A small network was shown many inputs. Here are its activations along a few directions, one row for each input.
In each table, some parts of the input vary, and every possible input appears once, in random order.
Descriptions start from the smaller parts, as in this example, which fits no table here: one of 6 places along a line, together with either a single point or one of 11 places around a ring or (one of 2 separate values, together with one of 8 places around a ring).
Shared parts are said once, and a part with two or three values counts as separate values.

Other details of the inputs vary at random and push rows far along two fixed directions, the same in every table; ignore that.

Rows:
R1: [ 6 -2 -6 -4 -5  5  0  1  1  2 -2  4  3  1  0]
R2: [-2  3 -6 -5 -3  8 -5 -3 -3  7  0  1  4 -2 -3]
R3: [ 2 -8  2 -3 -1  3 -2 -2  1  4  0 -7  6 -1  0]
R4: [  1 -18  -3   0   5 -13   2   7   3  -2   4   2  -2  -7  -5]
R5: [ 0 -1  1 -2 -3  7 -3 -1 -1  7  3  3  2 -2 -2]
R6: [  1 -15  -2   3   1 -12   3   6   1  -1   6   6  -5  -5  -4]
R7: [-2  1 -4 -1 -7  9  0 -1 -4  5 -1  2  6  1 -2]
R8: [ 5  2 -3 -1 -3  8  6 -1 -1  2  3  6  8 -1 -5]
R9: [ 5 -5  2 -5  5  5  0 -3  2  4  4 -1  7 -5 -4]
R10: [ -5 -14  -2   4  -3 -10   3   6   0   1   8   5  -7  -2  -2]
R11: [-5 -2  2  0 -5  8 -3 -2 -2  7  1 -1  3  0 -2]
R12: [ -6  40  10   9  15  -8  -5  -2  -1 -24 -18 -14 -21  13  22]
R13: [ 4 -5  3  0 -3  4  2 -1  1  5  4  1  4 -1 -2]
R14: [-10 -10  -3   0  -3 -10  -2   3  -1   0   1   2   0  -2  -4]
R15: [ 1 -1  3  0 -2  8  1 -2  1  6  5  4  5 -2 -4]
R16: [ 0 -7  3 -1 -4  5  0 -1  0  5  2 -3  4 -1 -1]
R17: [ 4 -9 -1 -2 -3  3 -2  0  2  3 -2 -8  6  2  2]
R18: [ -9 -11  -2   2  -4  -9   2   2  -1   1   5   5   0  -2  -5]
R19: [ 1 -7 -1  0 -8  5 -2  1  0  5 -1 -4  3  4  1]
R20: [ 0  0 -5 -4 -3  7 -1 -2 -3  2 -1 -2  8 -1 -1]
R21: [ 5  2 -6 -4 -4  7  1 -1 -1  3  2  6  6 -2 -3]
R22: [-57  56  -1  16 -18 -19 -50  13 -27  -8 -32 -11 -63  27  35]
R23: [ 7 -6  1  0 -5  4  3  1  2  3  1  0  4  2 -1]
R24: [ 3  1 -7 -5 -2  6 -1 -2 -2  3  0  1  7 -2 -1]
R25: [ 2  3 -1 -1 -3  9  4 -3 -1  6  4  7  6 -2 -6]
R26: [ -1  -9  -3   1  -2 -11   2   1  -1   0   6   9  -1  -5  -8]
R27: [ 1 -5  3 -4  3  6  0 -4  1  3  2 -4  8 -3 -3]
R28: [ 2 -4 -3 -1 -6  7  2 -1  0  1 -2  0  6  2 -1]
R29: [ 7 -8 -3 -4 -1  1 -3  1  3  4 -2 -4  4  1  2]
R30: [-5 -8 -2  4 -4 -9  4  1 -1  0  8  9 -1 -2 -6]
R31: [ -3 -17   0   3   2 -11   9   5   4  -2   8   1  -2  -4  -3]
R32: [ 6 -2 -3 -1 -5  7  4  0  1  1  0  4  5  1 -2]
R33: [-18  46  12  11   4  -8 -20   3  -9 -12 -18 -10 -37  17  27]
R34: [ 7 -6 -2 -2 -4  2 -1  2  2  4  0  1  2  2  1]
R35: [ 2  4 -4 -3 -4  8 -1 -2 -2  7  3  6  4 -3 -5]
R36: [-3  2 -2 -1 -4 10  1 -4 -3  7  1  3  6 -1 -5]
R37: [ 0  0 -3 -4  0  8  0 -5 -2  5  0 -1  8 -2 -4]
R38: [ -6 -18  -2   1   1 -12   2   8   2  -1   2  -2  -2  -4  -2]
R39: [ 5 -8  0 -4  0  2 -4 -1  1  6  1 -4  4 -2  0]
R40: [ 54  49  37  11  85 -30  57 -19  36 -69  -2 -10   3  -5   7]
Each input here is: one of 5 places around a ring, together with either one of 2 separate values or one of 6 places around a ring.
The inputs of R6 and R31 match in every part but the place on the ring of 5. If R5 is changed in the same way as R6 into R31, which row does it become?
> R11
The inputs of R29 and R23 match in every part but the place on the ring of 5. If R2 is changed in the same way as R29 into R23, which row does it become?
> R25
List by row number the other rows that have the place on the ring of 5 in common with R20.
> R3, R12, R14, R17, R27, R37, R38
A walk changes only the place on the ring of 6. It starts at R21 and steps to R35. List the rest of the walk in order.
> R5, R33, R34, R1
